A small network was shown many inputs. Here are its activations along a few directions, one row for each input.
Each table varies a few parts of the input and shows all the possible inputs, shuffled.
A made-up example of a description, with smaller parts first: line(6) and (point or line(9) or (values(2) and ring(8))).
Shared parts are said once, and a part with two or three values counts as separate values.
In the rows, 128 means zero.

Other details of the inputs vary at random and push rows far along three fixed directions, the same in every table; ignore that.

Rows:
x1: [115 130 115 139 116 109 123 113 147 135 136 137 125]
x2: [126 119 131 119 134 110 118 138 139 128 126 143 151]
x3: [123 122 112 128 112 116 111 100 149 135 130 153 112]
x4: [123 119 110 130 113 118 117 104 149 136 132 152 115]
x5: [157 175 151 127 135 116 159 116 139 107 109 125  68]
x6: [124  98 107 129 116 140 119 125 128 137 136 132 139]
x7: [151 140 156 119 138 161 153 145  96 107 110  96 105]
x8: [105 108 117 140 117 139 118 119 116 138 143 120 141]
x9: [155 170 183 117 161 116 152 148 126  99 103 121 109]
x10: [112 111 126 134 124 132 120 130 126 136 138 124 150]
x11: [115 120 110 132 115 119 116 102 131 135 136 139 119]
x12: [105 108 120 134 114 139 112 122 124 136 136 123 143]
x13: [146 173 149 136 130 126 157 118 132 108 115 114  73]
x14: [152 114 163 112 197  84 133 189 118 116 126 149 205]
x15: [120 116  98 129 124 144 118 130 113 148 142 121 147]
x16: [124 144 114 129 136 106 122 133 140 139 135 138 145]
x17: [112  97 117 126 112 147 117 135 129 137 133 125 149]
x18: [131  63 135 120 113 244 135 172  60 125 125  59 154]
x19: [106 101 118 132 114 147 114 131 115 135 136 115 151]
x20: [145 142 163 127 194  64 133 157 122 118 133 151 179]
x21: [111 130  99 139 116 135 118 121 123 147 144 120 138]
x22: [141 170 149 129 119 129 149 119 139 108 107 116  76]
x23: [103 104 116 140 113 146 118 121 113 140 144 114 143]
x24: [162 165 152 119 132 128 152 122 140 104 102 130  73]
x25: [117 122 115 127 110 117 118 118 151 134 129 144 126]
x26: [135 137 117 124 152 107 125 137 123 139 136 140 151]
x27: [113 146  98 140 113 116 119 107 140 145 142 133 120]
x28: [109 133 119 140 117 109 114 100 138 134 138 140 119]
x29: [152 135 166 117 203  65 134 159 118 116 128 160 180]
x30: [140 169 153 130 122 128 151 118 142 110 108 119  76]
x31: [118 125 112 133 121 110 120 104 135 135 135 144 118]
x32: [118 118 130 131 136 116 122 136 125 130 133 132 153]
x33: [152 135 174 112 207  68 129 162 114 114 125 160 183]
x34: [155 131 153 114 129 173 146 146 105 106 106 100 103]
x35: [126 113 124 124 130 116 124 140 140 131 131 137 152]
x36: [148 139 121 119 114 178 141 139 117 127 117 103 102]
x37: [114 115 116 128 106 128 118 120 148 137 131 136 129]
x38: [146 161 155 118 118 138 145 127 145 107 102 120  80]
x39: [141 103 155 110 178 108 124 185 108 119 126 135 204]
x40: [121  82 133 132 114 222 140 168  69 124 128  59 150]
x41: [130 133  95 127 116 123 117 115 147 145 134 146 122]
x42: [108 110 116 139 120 134 118 121 114 135 141 121 142]
x43: [112 123 118 126 104 119 112 109 156 136 128 146 119]
x44: [142 171 148 132 116 129 152 116 146 112 110 116  73]
x45: [131 112 118 126 129 118 120 124 137 134 133 145 138]
x46: [112 123 108 136 110 117 119  96 140 140 138 141 113]
x47: [118 123 114 129 108 118 120 117 155 136 131 142 125]
x48: [144 173 153 131 128 126 152 118 128 107 111 113  77]
x49: [133 106 115 128 132 126 122 131 128 133 134 141 142]
x50: [130 140 112 121 131 107 122 137 151 139 130 146 144]
x51: [120 102 147 129 119 204 135 150  74 120 125  70 134]
x52: [115 127 113 133 116 112 114  96 138 136 135 146 113]
x53: [144 171 157 129 130 131 151 121 124 106 111 111  81]
x54: [147 141 161 129 146 156 157 155  96 107 117  89 120]
x55: [120 136  98 126 106 123 119 121 155 144 132 139 125]
x56: [118 129 109 136 115 108 122  97 145 138 138 145 112]
x57: [125 120 106 128 110 119 115 104 145 135 131 149 114]
x58: [117  92 116 124 115 153 109 123 120 137 134 130 141]
x59: [112 123 100 133 114 141 118 131 127 146 139 119 145]
x60: [131 123 124 131 147 102 128 126 126 130 137 145 141]
Each input here is: ring(5) and (values(2) or line(10)).
Changing only the ring(5) part turns x57 into x7. The same change can be made to x4. Which row results?
> x29
Changing only the ring(5) part turns x43 into x58. The same change can be made to x47. Which row results?
> x45
Which other rows agree with x21 in the ring(5) part? List them by row number.
> x8, x13, x20, x23, x27, x28, x42, x48, x51, x53, x54
Which other rows does x59 become when the values(2) part takes its other values? List them by row number.
> x16
Which other rows does x24 become when the ring(5) part takes its other values? List them by row number.
> x25, x31, x32, x42

Rows:
x61: [ 91 102  70 140 108 104 103 122 131 158 152 139 175]
x62: [133 111 133 117  70 243 140 122  83 113  99  66  69]
x63: [136 118  99 125 134 129 129 138 120 137 140 136 143]
x64: [109  45  95 133  78 180 111 133 130 143 142 115 155]
x65: [138  89 180  98 199  96 124 204 106 114 118 141 227]
x66: [ 59  91  36 152  55 151  76  56 151 199 178 144 131]
x67: [ 77 118 142 175 187  15 109  99 110 136 179 162 200]
x68: [124 176 176 161 208   9 142  93 112 112 148 167 130]
x69: [152 137 160 121 136 225 166 194  60 104 110  26 133]
x70: [158 213 181 118 120 124 158 118 151  85  89 114  31]
x71: [137  97 147 125 180 124 124 195 108 131 135 127 218]
x72: [139 108  99 129  84 123 120  85 174 134 129 160  83]
x73: [173 207 163 121 139 122 155 107 153  98  92 136  42]
x74: [141 165 112 134 157  31 112  99 194 144 137 210 123]
x75: [132 103 143 116 129 129 135 150 143 120 117 136 147]
x76: [128 140  90 131 103 143 132 110 121 137 126 114  98]
x77: [160 126 160 112 203 100 149 211 100 111 129 129 209]
x78: [124 176  86 140  69 157 136  72 148 138 124 102  33]
x79: [130 174 127 123 151  17  99  82 185 130 134 213 108]
x80: [133 150 153 127 121 197 154 153 101 129 120  68 118]
x81: [166 132 184  94 149 181 160 166  99  94  86  93  98]
x82: [ 70  38  41 137  37 175  81  69 156 174 158 145 126]
x83: [101  51 121 130 140 187  96 179  78 143 149  96 233]
x84: [159 203 175 115 115 108 158 112 159  89  82 132  45]
What do these inputs look like to the network?
> values(2) and (point or line(11))
Changing only the values(2) part turns x69 into x78. The same change can be made to x77. Which row results?
> x63
Which other rows does x67 become when the values(2) part takes its other values? List them by row number.
> x68
Which other rows does x82 become when the values(2) part takes its other values? List them by row number.
> x75
